A small network was shown many inputs. Here are its activations along a few directions, one row for each input.
In each table, some parts of the input vary, and every possible input appears once, in random order.
Descriptions start from the smaller parts, as in this example, which fits no table here: line(4) and (point or line(9) or (values(2) and ring(8))).
Shared parts are said once, and a part with two or three values counts as separate values.
(in the rows, 128 means zero)

Other details of the inputs vary at random and push rows far along two fixed directions, the same in every table; ignore that.

Rows:
x1: [113 132 129 104 149 118 126  90 123 161 152 111 133 127 131]
x2: [111 109 126 123 113 139 137 128 129 145 125 138 128 132 113]
x3: [112 126 138 115 154 125 136  90 102 160 139 119 124 118 129]
x4: [126 103 127 143  85 154 135 166 151 113  97 158 129 141 112]
x5: [120 139 126 129 161 111 130 115 104 152 155  83 126 121 117]
x6: [116  90 129 145  90 171 146 171 148 135  94 138 135 151 108]
x7: [126 145 125 105 151 106 114  90 124 142 150 132 131 114 142]
x8: [121 117 128 123 122 142 128 131 147 145 122 124 139 139 124]
x9: [119 136 133 109 156 123 129  91 118 155 142 110 132 127 136]
x10: [119 129 129 111 155 120 118  94 129 164 148 117 141 119 135]
x11: [189 191 115 142 124  63  77 132 112  17 137 180 103  85 169]
x12: [139 143 131 120 156 107 121 111 103 136 157  94 119 110 129]
x13: [119 107 119 147  86 157 147 187 144 112 115 100 134 156  91]
x14: [125 102 127 139  93 168 144 170 160 124  99 127 141 166 115]
x15: [171 172 133 140 130  88  98 124 116  51 111 202 111  92 173]
x16: [110 110 129 124 111 137 139 126 127 141 127 135 126 135 113]
x17: [118 126 122 131 173 122 133 112 124 148 145  82 122 112 154]
x18: [125 117 127 132 119 129 124 128 132 129 123 154 131 120 125]
x19: [123 100 125 139  92 171 141 171 163 132  98 127 143 162 114]
x20: [119  93 131 146  91 169 150 170 144 126  95 138 134 156 108]
x21: [110 127 135 109 150 118 134  91 103 157 142 123 122 118 127]
x22: [185 175 118 165  96  98 106 180 140  22 111 181 108 116 140]
x23: [145 154 132 130 158  99 123 111 103 134 154 101 120 109 132]
x24: [114 134 131 102 154 120 130  91 119 159 146 109 131 129 132]
x25: [125 121 134 126 129 147 135 134 137 140 115 117 135 145 131]
Description of these inputs: point or ring(6) or (values(2) and ring(9)).
Q: Which of the alternatives is x3?
A: values(2) and ring(9)

Rows:
x26: [108 151 134  74 204 110 121  40 113 201 175  77 143 125 154]
x27: [135 131 136 132  81 132 133 141 123  96 101 192 119 133 107]
x28: [132 124 128 137  86 129 125 150 132 104 105 196 120 122 108]
x29: [141 146 109 161  96 109 134 176 128  65 139 123 116 131  95]
x30: [ 99 106 127 100 117 170 150 124 166 186 130  76 154 183 102]
x31: [ 98  99 130 100 123 173 155 123 159 180 124  76 151 186 113]
x32: [144 176 143 106 167  70 104  57  70 110 147 194 108  76 160]
x33: [157 140 112 155  93 114 118 178 117  65 128 109 109 131  99]
x34: [142 124 116 131 107 138 113 148 178  87 107 158 142 140 160]
x35: [ 99 147 125 115 199  85 122  73  56 191 201  33 122 105 106]
x36: [ 79  65 144 125 111 178 164 123 111 195 111 118 132 148  96]
x37: [147 144 111 121  99 128 108 152 185  95 117 156 139 147 137]
x38: [144 131 118 128 102 140 116 144 173  86 106 155 138 148 160]
x39: [180 136 137 185 141 147 124 184 148  90  90 125 140 137 166]
x40: [144 132 112 131 102 135 108 150 185  94 112 158 144 136 149]
x41: [157 193 123  94 177  63  78  63 135 108 162 154 132  93 183]
x42: [165 145 118 147  88 112 130 180 124  67 136 119 108 126 104]
x43: [159 189 142 140 216  84  98 104  88  94 128 124 118  60 208]
x44: [ 78  66 138 129 111 174 156 129 123 203 117 120 139 137  85]
x45: [114 132 143 138 243 117 146  71  83 198 149  52 107  90 179]
x46: [ 93  80 118 113 129 175 141 131 172 192 125  85 158 161 123]
x47: [ 81  77 141 119 107 166 159 127 120 201 118 117 136 151  75]
x48: [133 123 139 132  86 134 139 139 117  90  96 192 116 137 118]
x49: [164 142 122 148  93 118 122 181 121  68 133 109 103 131 101]
x50: [139 156 135 118 172  72  92  62  82 119 146 200 115  54 172]
x51: [ 77  59 141 128 116 176 162 127 116 197 112 120 136 140  96]
x52: [150 142 113 152  90 107 137 181 129  74 141 120 112 127  99]
Q: What do these inputs look like to the network?
A: values(3) or ring(6) or (values(2) and ring(9))
Q: A walk changes only the ring(6) part. It starts at x42 and steps to x52. List the rest of the walk in order.
A: x29, x35, x33, x49

Rows:
x53: [136 149 147 122 154 109 120  90 101 130 127 149 116 107 149]
x54: [127 129 124 137 144 115 144 133 107 136 155  82 112 118 115]
x55: [ 80  95 129  92 161 142 139  83 130 226 162  70 146 141 105]
x56: [139 153 135 126 164  96 105  92 115 112 129 168 129  87 181]
x57: [ 70  70 146 112 168 180 166 100 114 248 132  64 145 139 106]
x58: [120  96 121 142  97 166 139 161 170 124  93 140 136 156 134]
x59: [142 126 120 150 104 152 131 196 155 110 109  94 135 157 111]
x60: [125 110 134 138  80 149 137 156 138 121 105 152 126 147  95]
x61: [125 117 123 122  80 144 141 155 151 113 111 141 133 156  98]
x62: [148 134 120 159 109 145 140 182 158 105 117 100 136 158 111]
x63: [143 172 120 102 143  86  95  83 124 103 156 158 126 102 155]
x64: [137 153 128 122 150  85  96  92 115 114 145 173 132  82 160]
x65: [ 89  99 139 108 165 140 137  85 105 220 154  96 140 110 109]
x66: [116 120 128 111 149 135 129 106 143 152 130 118 133 136 144]
x67: [146 169 123 138 162  78 104 110  91  83 156 121 111  87 144]
x68: [140 139 122 125 103 139 125 141 156  87 109 154 128 144 147]
x69: [120  96 124 142  82 158 142 164 137 128 102 154 131 148  95]
x70: [164 158 130 127 161 101 105 115 116 114 152  94 128 111 153]
x71: [128 113 137 132  93 157 149 157 136 112  99 144 127 164 115]
x72: [147 156 136 127 163  96 110  89  96 111 127 172 116  91 167]
x73: [131 118 114 135  97 131 116 145 161 109 116 162 134 132 132]
x74: [116 128 137 109 128 123 132 106 107 151 143 129 130 136 109]
x75: [148 138 115 157  98 118 130 178 128  70 125 128 105 125 120]
x76: [117 128 136 109 137 136 144 109 125 148 123 114 131 142 128]
x77: [146 136 114 154 105 117 125 170 123  75 122 122 110 125 118]
Q: What do these inputs look like to the network?
A: values(3) or line(4) or (values(2) and ring(9))

Rows:
x78: [137 135 134 138 150 125 141 129 106 120 129 103 111 125 139]
x79: [105 126 138  92 145 126 136  87  99 183 160  82 129 137 101]
x80: [ 93  96 137 120 174 156 149 101 123 208 136  67 137 131 135]
x81: [122 113 134 133  99 147 143 138 136 107  90 182 123 140 134]
x82: [105  91 140 122 124 159 140 120 126 173 114 127 137 134 117]
x83: [130 157 138  82 162  99 106  57 108 150 153 140 132 112 151]
x84: [ 90  92 134 116 148 141 142 106  98 208 156  74 134 121  94]
x85: [123  99 142 129  97 165 145 143 134 131  90 156 130 153 121]
x86: [132 145 116 129 122  93 110 119 118  99 145 158 116 101 128]
x87: [132 114 112 148 106 140 135 172 151 113 127  98 125 142 112]
x88: [129 146 138 124 184 110 112  87 105 146 138 121 131  96 167]
x89: [108  80 128 132  92 170 139 156 152 154 105 137 142 146 106]
x90: [123 123 118 128 131 132 139 138 137 139 147  74 128 144 114]
x91: [157 172 125 127 138  85 107 116 117  97 152 140 122 110 133]
x92: [116 128 120 115 134 113 113 100 134 135 137 161 132 110 139]
x93: [ 90  91 131 132 121 151 157 131 110 170 128 105 123 133  93]
x94: [103 114 121 117 113 130 142 122 125 149 146 110 128 141  96]
x95: [144 128 131 157 104 134 135 168 126 100 109 143 120 129 112]
x96: [123 101 137 144 108 176 152 166 144 126  85 123 135 164 127]
x97: [129 132 128 105 128 119 113  98 134 137 139 146 138 126 135]
x98: [149 152 123 131 110 121 124 154 134  80 124 119 123 145 124]
x99: [125  99 115 156 101 156 147 187 150 119 116  96 125 144 107]
x100: [ 93 100 147 118 168 155 149  97 113 220 134  87 144 132 117]
x101: [147 163 134 109 136 110 114 105 135 115 129 154 132 130 146]
x102: [135 154 127 111 160  81  98  81  92 136 169 129 121  86 135]
x103: [119 115 129 141 131 135 138 144 118 158 137 101 131 126 101]
x104: [131 146 120 112 124 104 111  99 139 106 135 176 130 116 146]
x105: [100 117 130  97 120 143 141 102 139 158 128 133 136 150 118]
x106: [155 146 120 130  89 108 110 146 134  72 130 163 120 127 120]
x107: [154 157 126 145 155  96 115 124 108  90 138 129 108  93 157]
x108: [142 139 134 134 129 106 115 119  98 107 132 152 114  99 131]
x109: [134 128 120 130 102 143 144 163 148 105 123  95 122 161 112]
x110: [146 135 139 149 113 134 142 156 114 103 107 142 116 137 117]
x111: [153 160 145 128 154 107 118 102 111 110 116 173 123 110 163]
x112: [116  97 124 137  99 165 139 161 165 153 109 125 147 158 103]
x113: [137 123 122 146 120 138 118 156 150 106 109 142 137 125 145]
x114: [126 125 126 113 131 120 108 104 132 142 136 149 136 115 136]
x115: [141 135 124 129 106 133 123 142 158 113 118 151 140 146 127]
x116: [136 142 121 131 132 117 123 137 126 115 144  97 130 134 121]
x117: [155 157 124 124 111 123 112 142 153  72 109 155 132 142 153]
x118: [148 139 133 151 122 131 135 158 113  85 109 129 116 133 133]
x119: [122 116 117 144  99 124 130 153 128 104 123 154 119 117 112]
x120: [102 137 131  95 147 111 136  82 101 163 160 103 122 127 111]
x121: [117 132 125 106 169 121 125  88 135 169 156  86 138 127 148]
x122: [105  92 129 136  97 160 146 146 145 134  96 160 131 140 118]
x123: [135 137 124 136 129 115 122 137 124 131 142 118 128 122 111]
x124: [136 148 126 107 145 121 123 108 144 123 134 117 129 136 155]
x125: [157 179 131 117 139  88 112 111 112  96 146 140 118 117 134]
x126: [129 128 123 144 141 123 125 144 116 128 138  99 128 115 124]
x127: [119 149 140 115 169  93 129  72  72 141 150 136 108  95 140]
x128: [152 143 116 142 115 120 103 152 156  79 114 158 135 123 153]
x129: [136 139 131 144 151 117 125 131 103 119 133 108 121 110 135]
x130: [120  96 127 146  98 165 141 170 160 142 101 137 143 148 110]
x131: [160 152 112 153 109 107 106 168 138  60 124 143 122 119 135]
x132: [127 117 120 131 105 153 131 155 163 121 114 117 145 159 125]
x133: [114 104 123 133 143 147 135 134 148 158 127 101 137 129 139]
x134: [139 124 113 139 115 134 119 153 167 104 117 135 132 133 146]
x135: [129 140 123 124 140  99 106 100 126 111 131 186 125  89 157]
x136: [129 125 137 129 150 141 140 119 128 135 114 120 124 133 156]
x137: [117 110 143 126 123 143 148 125  97 150 123 115 119 137 107]
Q: The inputs of x133 and x121 match in every part but one. If x119 is changed in the same way as x133 into x121, which row does it become?
A: x94
Q: The inputs of x106 and x108 match in every part but one. If x97 is changed in the same way as x106 into x108, which row does it become?
A: x82
Q: What do these inputs look like to the network?
A: values(2) and line(5) and line(6)
Q: Change only the values(2) part in x100. List by row number the other rows that result.
A: x95
Q: A walk changes only the line(5) part. It starts at x99 and steps to x126. List the rest of the walk in order.
A: x103, x84, x119
Q: Change only the line(6) part in x100. List by row number the other rows that result.
A: x101, x111, x112, x115, x130

Rows:
x138: [128 135 132 112 120 143 121 120 137 118 117 127 145 155 137]
x139: [101  76 128 139 103 191 162 171 163 150  87 111 141 166 125]
x140: [120 122 135 115 173 125 111  91 126 181 145 112 142 103 154]
x141: [115 103 112 149  69 149 138 180 157 110 105 157 137 148  89]
x142: [ 63  42 136 139 105 210 190 158 131 204 101  80 135 171  74]
x143: [137 167 127 124 213  88 116  87  92 161 184  24 121 102 145]
x144: [144 155 113 133 120 108  99 138 163  82 123 173 132 119 152]
x145: [153 135 129 144 113 104 103 133 122  86 121 188 125  84 144]
x146: [174 167 114 162 127  87 118 175 102  53 144 117 105 109 123]
x147: [ 89 101 153 115 150 149 160  89  89 217 136  86 128 148  94]
x148: [151 149 117 125 102  95 108 122 127  74 138 181 112 111 133]
x149: [150 160 134 115 103 100 117 127 116  72 121 178 110 106 134]
x150: [145 122 136 138  91 160 149 169 160 104  86 157 131 169 127]
x151: [122 158 126  80 204  84 101  34 106 181 184 101 129 101 162]
Q: What do these inputs look like to the network?
A: values(2) and (point or ring(6))
Q: The inputs of x144 and x141 match in every part but the values(2) part. If x150 is changed in the same way as x144 into x141, which row does it become?
A: x147
Q: Change only the values(2) part in x138. List by row number the other rows that result.
A: x149
